A small network was trained on made-up records. Each row is its average activation on records with the value named, seen along a few directions.
Related values have similar rows: they may be neighbours, one step apart, or belong to one group.
Strong random noise was added to every row along 8 fixed directions; ignore it. To show where, here is one row again and again, with new noise each time:
[  80 -136 -109 -263 -120  234 -114  -14 -473  317  536 -160  340   11
  259 -429 -161   11  -72  356  107  533]
[-258  -63 -329  -65 -140   54   74  -63   11  -92   82  103   84 -264
   55  138  -68 -309 -155  -28  182 -427]
[-230  202 -235  614  -50 -376 -306  -99 -249  137 -424  591  -91   56
  503  -64  -80   77   45  119   22  177]
[   2 -110 -352 -382   46 -478 -514   50 -236  256  195 -208  -64  223
  138 -143 -259 -587  -95  154 -120  548]
[-627 -172  -29  -31   69 -149   77 -165  257 -303 -195  641  -53 -509
   82  445  140  104  -91  -16  -68  -90]
[-680 -266 -541 -522  109 -266  123   27  276 -163   97  235  335 -506
   58  378   82 -663 -469   49  160 -232]
[ 306  204  213   76  -55  143   -7  204 -423  268  163   33 -183  290
  273   -1  -76  370  318   -4 -213  601]
[-272  -19 -292  -71   62 -157  -18  268  208  147  189 -221  623    4
 -138 -308   32  -74 -104  304  159   16]
[ 133  343 -488 -100   26  -68   87  517  -69  319  172 -328  121  185
  130  166  -91 -485  -45 -168  129  -48]
[ 273 -110  321    9 -410   23   94 -228 -318 -347 -131  104 -696  389
 -108  284 -171  -17  381 -281 -366 -472]


Field H:
h7: [-306 -220   88  -73 -183  132  294  -55  -20  -97   68  238  574  -87
   15 -235   89  238  -89  342  148  -76]
h1: [ -26  -45  -33  148 -111   28  273 -280 -475 -170 -234  510 -103  101
  299   84   93 -282 -311  -72  117 -453]
h2: [-203 -302  431 -407  413 -491 -111 -138  118 -227 -303  349  -30   70
 -209  149  235   35  -27  173 -432  554]
h3: [ 176  322 -262  418   66  172  -82  370  353  249   76 -440  652   38
  -84 -627  -52   82  -71  197  386 -477]
h8: [ 203  416 -225  421   -3 -382  182  363 -178  257 -409  -45   69  666
  329   30  137  -63  119  -77   31  249]
h19: [  79 -163   -7  -34 -105 -472 -171 -125 -201  -66 -278  257   -5  263
  423   20   11 -207  -47  128 -203  178]
h10: [ -62   -8  -90  -78 -117  -27  590  146 -126  -15 -120  -93  291  282
   57   55  214  -90 -176   10  121 -232]
h11: [-104 -345   25 -463    6  558  345 -132 -375  362  604 -182  590 -264
  174 -390   24   85 -463  314  377  426]
h12: [-653  227 -274  892  203 -111 -274 -169  432  -55 -551  770  365 -746
  322 -212  156  208 -348  113  463 -475]
h6: [ -13 -179   16  305  -96 -155   32 -418 -265 -142 -269   99  317  305
 -144 -542   60   -1   16  357  110 -303]
h18: [ 573  597 -126  602    5  -87 -599  227  258  382  -89 -604 -472  189
 -140 -131 -220  235  461 -268    0  284]
h14: [  -1 -387   87 -678 -120   91  559   47  104 -380  143   97   36  -24
   68  397  166 -336 -153 -159 -199 -404]
h9: [ -45 -137   38   85  -44 -191   -2  -94  103  -92 -125   11   23   76
  -62   -6  128  109  115   27 -155  180]
h17: [ 306  240  -19 -230   -7  544  502  429  -13   18  263 -117  139 -100
  294  383  112  -55  -96 -337  126 -276]
h15: [ 148 -234  136 -479  116 -144 -104    8   45 -122   64 -171 -156  140
 -202   37  -78 -509 -188  -41 -107 -132]
h5: [-156 -216  259  125  107  -45   96 -318   34 -296 -207  266  150    7
 -255 -170  199  228   37  199  -56 -148]
h4: [-340 -309  -91 -516   17 -187  503  -11   16 -113  -31    0  407   64
   87  181  258 -270 -330  185  -47  135]
h16: [  40 -263  369 -266  -13  485  115 -439 -448 -139  188  483 -271 -360
  257  103   11   92 -234    8  -20  119]
h13: [-177 -123  286  213  -82   75  257 -339  175 -394 -330  252 -467 -140
 -247  297   31  222    6 -209 -119 -311]
H is arranged as a line.
Which values are neighbours of h14? Give them in the order they are listed.
Answer: h19, h17
Which values are neighbours of h10? Give them in the order they are listed.
Answer: h4, h13
Which values are neighbours of h1? Give them in the order they are listed.
Answer: h2, h16
Which values are neighbours of h6? Give them in the order they are listed.
Answer: h5

Field K:
k6: [ 306  103  -63  485 -368 -568 -417   20 -162  -49 -403 -122 -238  716
  -26 -313 -216 -313  363   99 -229 -401]
k13: [  14 -334   77 -758 -144   82  174  241  134 -132  424 -540  190  158
 -422   32  -76 -240   34   -5 -129 -122]
k12: [-227   59  238  181  202 -142  213   72  321  -57 -261  108  151   40
 -256   89  363  495   76   68 -175  172]
k3: [ 324  174    4  -48  -46  297 -495  148  286  174  395 -612 -228 -160
 -388 -132 -342  185  353 -156   11  -11]
k8: [ -62  -73 -348  363 -387 -212  388 -307 -509  -76 -429  390  155  358
  398  -57   32 -355 -171   87  228 -610]
k11: [ 377  292  -91 -279  189  756   90  272 -356  477  647 -122  154 -429
  505  -11 -199   35 -199  -73  306  387]
k2: [  33 -309  843 -547   22  417  711   81   63 -348  145  295   99   11
 -121  191  284  609   22  -41 -388   99]
k10: [ 475 -140  439   56 -368   77 -549  -90  166  -48  369 -910 -203  489
 -794 -669 -287  377  635  159 -224 -168]
k1: [ 143  546 -600  218  208 -361 -251  468 -340  602 -114 -254  -72  350
  411  102  -54 -469 -208 -162  122  635]
k15: [ 112  -44   58  364  -80 -540 -436 -335  -79  -73 -438  -39 -262  413
 -193 -294 -144  -37  193  125 -172  184]
k7: [ 527  248  275 -206  182  581  219  210  -13   39  327 -484 -279   24
 -476  147   26    6  123 -339   50 -190]
k5: [-321  391 -345  203  265 -231  187  615  324  401    3   30  806  -75
  284 -103  190  222  -46  348  280  500]
k4: [  94  -49  218  275    1 -193  182   53   93 -243 -438  144   38  475
  -41 -147  132  125   64   22 -168 -420]
k9: [-325 -337    2  138    5  149 -394 -771   96 -334   10  397 -196 -685
   65 -190  -58   59 -249    7  172 -309]
k14: [ 240  331  -93  578  -26  137   83  256  -80  365   30 -324  107  291
  -52 -218   -2  270  275   -5  147   75]
K is arranged as 3 separate groups.
List the group mates of k4, in the order listed.
Answer: k11, k2, k7, k9
List the group mates of k8, in the order listed.
Answer: k12, k1, k15, k14
